Each row below holds a small network's activations on one record, seen along a few directions.
After each row come some of the record's fields: SAKU, MAGO, PIVOK, VUGET.
Not every record has every field; a missing one is written absent.
The largest differences between rows may come from other fields.
(in the rows, 500 means zero)
Strong random noise was added to every row along 2 fixed directions; ignore it. To show where, here is one row again and again, with new noise each time:
[406 431 550 504 416 555 505 508 431 397 517 392 500 516 428 580 613 576
 527 400 624 596 387 400]
[445 453 531 475 450 542 484 512 491 400 511 391 503 499 392 545 539 591
 534 458 608 621 444 385]
[549 521 465 410 547 511 441 532 638 408 488 399 497 478 318 448 358 633
 534 601 566 677 579 377]
[470 429 589 386 459 515 397 472 616 399 535 340 577 380 260 526 410 592
 639 563 582 700 574 236]

[542 528 406 523 539 425 493 479 614 644 469 585 514 484 562 400 381 471
 476 543 434 557 567 582]
(SAKU suraf; MAGO led; PIVOK fisak; VUGET bubo)
[458 530 455 622 486 583 624 590 252 393 465 508 375 712 671 601 776 522
 373 320 562 394 278 669]
(SAKU zule; MAGO absent; PIVOK absent; VUGET bubo)
[510 525 487 522 504 534 565 533 431 423 506 507 438 583 530 499 569 536
 439 478 546 446 441 575]
(SAKU zule; MAGO zin; PIVOK nutog; VUGET sutid)
[558 618 450 491 596 602 546 605 405 394 444 480 366 625 504 524 506 556
 404 482 534 389 429 591]
(SAKU zule; MAGO absent; PIVOK absent; VUGET bubo)
[358 388 527 490 381 546 501 458 462 519 547 427 532 428 394 548 577 529
 507 371 603 533 375 407]
(SAKU zule; MAGO zin; PIVOK vala; VUGET bubo)
[463 438 559 392 460 513 414 477 627 418 536 355 563 385 262 505 389 604
 610 554 595 704 560 269]
(SAKU lik; MAGO absent; PIVOK absent; VUGET bubo)
[677 627 403 525 634 408 460 518 622 553 435 612 481 570 618 365 347 465
 481 683 357 481 681 623]
(SAKU suraf; MAGO absent; PIVOK absent; VUGET sutid)
[557 502 544 519 524 448 471 516 481 407 523 530 542 536 608 545 601 464
 560 585 390 499 611 486]
(SAKU pagi; MAGO absent; PIVOK absent; VUGET sutid)
[548 502 573 358 521 528 434 476 624 406 530 384 521 407 255 452 328 576
 590 630 569 567 607 324]
(SAKU lik; MAGO zin; PIVOK nutog; VUGET sutid)
[394 485 450 481 453 594 552 521 458 484 502 409 433 516 360 510 489 593
 430 357 673 543 313 490]
(SAKU lik; MAGO led; PIVOK fisak; VUGET bubo)
[525 544 598 496 519 520 487 471 451 564 485 539 504 447 501 524 419 400
 533 505 461 332 504 509]
(SAKU suraf; MAGO led; PIVOK fisak; VUGET sutid)
[485 537 484 557 495 577 577 575 350 355 477 481 393 654 586 548 649 574
 405 431 600 452 366 584]
(SAKU lik; MAGO absent; PIVOK absent; VUGET sutid)
[521 595 454 509 564 604 563 596 385 418 458 494 371 619 520 532 530 550
 391 439 547 385 388 608]
(SAKU zule; MAGO absent; PIVOK absent; VUGET bubo)
[540 457 649 442 492 439 383 439 579 471 547 478 624 373 458 541 448 423
 680 635 394 534 686 325]
(SAKU safiz; MAGO absent; PIVOK absent; VUGET sutid)
[553 584 284 533 579 442 556 519 631 701 443 642 444 527 567 334 298 513
 351 529 480 536 511 697]
(SAKU suraf; MAGO zin; PIVOK nutog; VUGET bubo)
[492 463 504 558 480 443 500 508 449 450 524 517 537 557 633 553 681 469
 535 484 418 542 528 507]
(SAKU pagi; MAGO absent; PIVOK absent; VUGET bubo)
[518 505 611 471 505 513 479 457 478 544 492 522 526 420 473 523 454 427
 534 526 453 338 537 467]
(SAKU safiz; MAGO zin; PIVOK vala; VUGET sutid)
[497 473 575 430 500 485 430 455 564 544 527 469 565 371 401 520 415 446
 601 531 454 509 574 382]
(SAKU safiz; MAGO led; PIVOK fisak; VUGET bubo)
[516 525 477 430 527 542 472 539 571 405 489 410 469 496 348 477 398 623
 502 545 593 616 513 414]
(SAKU lik; MAGO absent; PIVOK absent; VUGET bubo)
[607 559 542 424 593 508 460 528 540 417 507 490 498 481 451 502 422 495
 545 639 425 449 633 466]
(SAKU zilar; MAGO led; PIVOK fisak; VUGET sutid)
[520 510 418 517 514 427 501 455 617 676 475 597 528 455 554 395 360 462
 474 537 452 548 558 579]
(SAKU suraf; MAGO zin; PIVOK nutog; VUGET bubo)
[334 376 601 572 342 516 531 424 356 605 525 518 549 430 575 609 685 404
 518 296 529 405 339 480]
(SAKU safiz; MAGO zin; PIVOK vala; VUGET bubo)
[430 487 620 471 449 624 525 517 353 373 518 409 438 516 428 600 576 533
 501 416 628 400 370 438]
(SAKU lik; MAGO led; PIVOK fisak; VUGET sutid)
[399 473 496 547 449 566 574 522 350 499 521 493 456 546 545 589 647 473
 439 329 549 419 320 572]
(SAKU zilar; MAGO led; PIVOK fisak; VUGET bubo)
[519 455 611 471 483 473 461 448 489 485 527 503 583 444 519 544 573 431
 580 556 405 419 598 430]
(SAKU pagi; MAGO zin; PIVOK vala; VUGET sutid)
[380 419 662 547 379 604 533 509 254 324 528 401 479 564 550 688 784 499
 539 346 617 432 321 419]
(SAKU lik; MAGO absent; PIVOK absent; VUGET sutid)
[552 584 300 522 573 520 581 589 544 457 450 491 378 655 469 385 449 659
 345 492 607 602 421 637]
(SAKU lik; MAGO led; PIVOK fisak; VUGET bubo)
[522 510 540 517 510 530 508 544 425 361 503 478 473 569 557 558 609 524
 505 519 506 486 497 493]
(SAKU zule; MAGO absent; PIVOK absent; VUGET sutid)
[454 488 708 500 448 549 460 456 373 516 519 480 537 403 471 619 504 370
 602 448 491 310 460 403]
(SAKU suraf; MAGO absent; PIVOK absent; VUGET sutid)
[591 610 276 508 603 534 582 585 560 476 426 502 354 661 439 330 414 676
 308 525 604 530 438 659]
(SAKU lik; MAGO zin; PIVOK vala; VUGET bubo)
[526 547 376 588 546 480 584 562 432 513 478 588 434 634 674 487 617 499
 381 451 450 463 437 695]
(SAKU pagi; MAGO led; PIVOK fisak; VUGET bubo)
[434 395 612 458 427 487 443 452 516 458 572 429 600 387 423 584 554 477
 625 496 489 580 534 339]
(SAKU zilar; MAGO led; PIVOK fisak; VUGET bubo)
[481 510 658 466 482 559 503 469 387 512 520 500 515 433 463 593 499 392
 548 459 483 293 468 464]
(SAKU safiz; MAGO zin; PIVOK nutog; VUGET sutid)
[553 546 374 462 556 529 520 540 594 468 459 447 425 560 352 371 396 659
 411 542 604 573 483 517]
(SAKU lik; MAGO zin; PIVOK vala; VUGET bubo)
[282 366 586 469 336 598 508 452 420 482 559 346 525 409 310 605 574 546
 543 287 699 577 283 337]
(SAKU lik; MAGO led; PIVOK fisak; VUGET bubo)
[411 466 360 589 440 529 610 524 415 537 491 513 429 607 551 474 644 562
 349 337 608 512 299 635]
(SAKU zule; MAGO zin; PIVOK vala; VUGET bubo)
[486 523 463 572 505 510 571 520 391 542 484 565 448 577 630 527 606 448
 428 399 478 401 400 640]
(SAKU safiz; MAGO led; PIVOK fisak; VUGET bubo)
[462 494 385 535 494 446 520 477 583 681 485 574 508 465 541 427 409 475
 440 449 493 573 471 580]
(SAKU suraf; MAGO led; PIVOK fisak; VUGET bubo)

Here are new rows. What are their fields?
[559 640 485 585 574 545 569 566 369 541 439 602 394 598 618 500 460 439
 381 468 484 261 414 687]
(SAKU suraf; MAGO absent; PIVOK absent; VUGET sutid)
[445 464 468 632 435 440 540 472 430 604 484 587 508 566 709 508 639 424
 474 388 457 498 431 624]
(SAKU suraf; MAGO absent; PIVOK absent; VUGET bubo)
[474 446 520 435 462 490 437 492 612 407 528 386 555 441 342 494 446 613
 578 550 583 723 555 323]
(SAKU lik; MAGO absent; PIVOK absent; VUGET bubo)
[558 520 535 540 522 453 479 500 471 466 501 549 521 545 624 522 567 434
 542 558 401 458 577 528]
(SAKU safiz; MAGO absent; PIVOK absent; VUGET sutid)
[477 525 452 522 503 571 549 565 426 406 472 448 412 602 478 523 563 601
 425 424 608 528 376 537]
(SAKU lik; MAGO absent; PIVOK absent; VUGET bubo)
[483 469 403 590 479 455 560 508 453 562 484 573 501 586 674 486 670 484
 417 441 447 485 454 627]
(SAKU pagi; MAGO zin; PIVOK vala; VUGET bubo)
[391 360 748 514 363 509 469 421 332 426 588 450 619 424 552 701 756 369
 668 411 456 420 473 350]
(SAKU pagi; MAGO led; PIVOK fisak; VUGET sutid)
[482 516 475 487 502 564 518 548 468 402 481 426 441 557 426 514 517 604
 464 459 607 557 419 478]
(SAKU lik; MAGO absent; PIVOK absent; VUGET bubo)
[466 474 572 610 435 464 512 459 384 541 505 569 534 542 687 562 634 384
 530 435 443 411 461 563]
(SAKU suraf; MAGO absent; PIVOK absent; VUGET sutid)
[590 648 434 610 592 520 582 567 361 540 422 630 369 664 698 478 521 434
 365 471 448 263 423 757]
(SAKU suraf; MAGO absent; PIVOK absent; VUGET sutid)
[606 637 414 581 602 493 571 539 439 580 425 642 401 631 675 434 460 438
 378 510 430 316 475 749]
(SAKU suraf; MAGO led; PIVOK fisak; VUGET sutid)
[487 459 485 520 472 414 464 428 588 642 498 548 574 442 559 451 458 426
 552 506 433 574 563 498]
(SAKU suraf; MAGO led; PIVOK fisak; VUGET bubo)
[442 432 396 553 451 443 532 478 518 605 510 547 538 508 595 472 599 485
 443 443 474 566 463 561]
(SAKU pagi; MAGO zin; PIVOK vala; VUGET bubo)
[403 448 562 490 420 571 506 509 424 394 520 397 490 500 419 584 584 571
 520 404 630 564 388 403]
(SAKU lik; MAGO absent; PIVOK absent; VUGET bubo)
[444 438 468 591 439 472 558 485 407 549 502 554 519 561 665 532 715 458
 452 401 462 459 424 588]
(SAKU pagi; MAGO zin; PIVOK vala; VUGET bubo)
[618 590 525 422 605 490 469 498 587 538 485 546 501 438 432 445 294 460
 515 643 422 405 634 508]
(SAKU safiz; MAGO zin; PIVOK nutog; VUGET sutid)
[560 525 504 468 541 430 417 467 637 588 486 525 548 412 464 436 331 458
 575 599 416 549 645 451]
(SAKU suraf; MAGO absent; PIVOK absent; VUGET bubo)
[413 433 414 598 429 426 547 445 497 680 495 580 533 522 659 474 583 426
 455 376 485 572 420 609]
(SAKU suraf; MAGO led; PIVOK fisak; VUGET bubo)
[491 473 482 568 468 418 478 462 535 599 489 560 541 498 617 474 518 440
 531 486 431 553 540 539]
(SAKU suraf; MAGO absent; PIVOK absent; VUGET bubo)
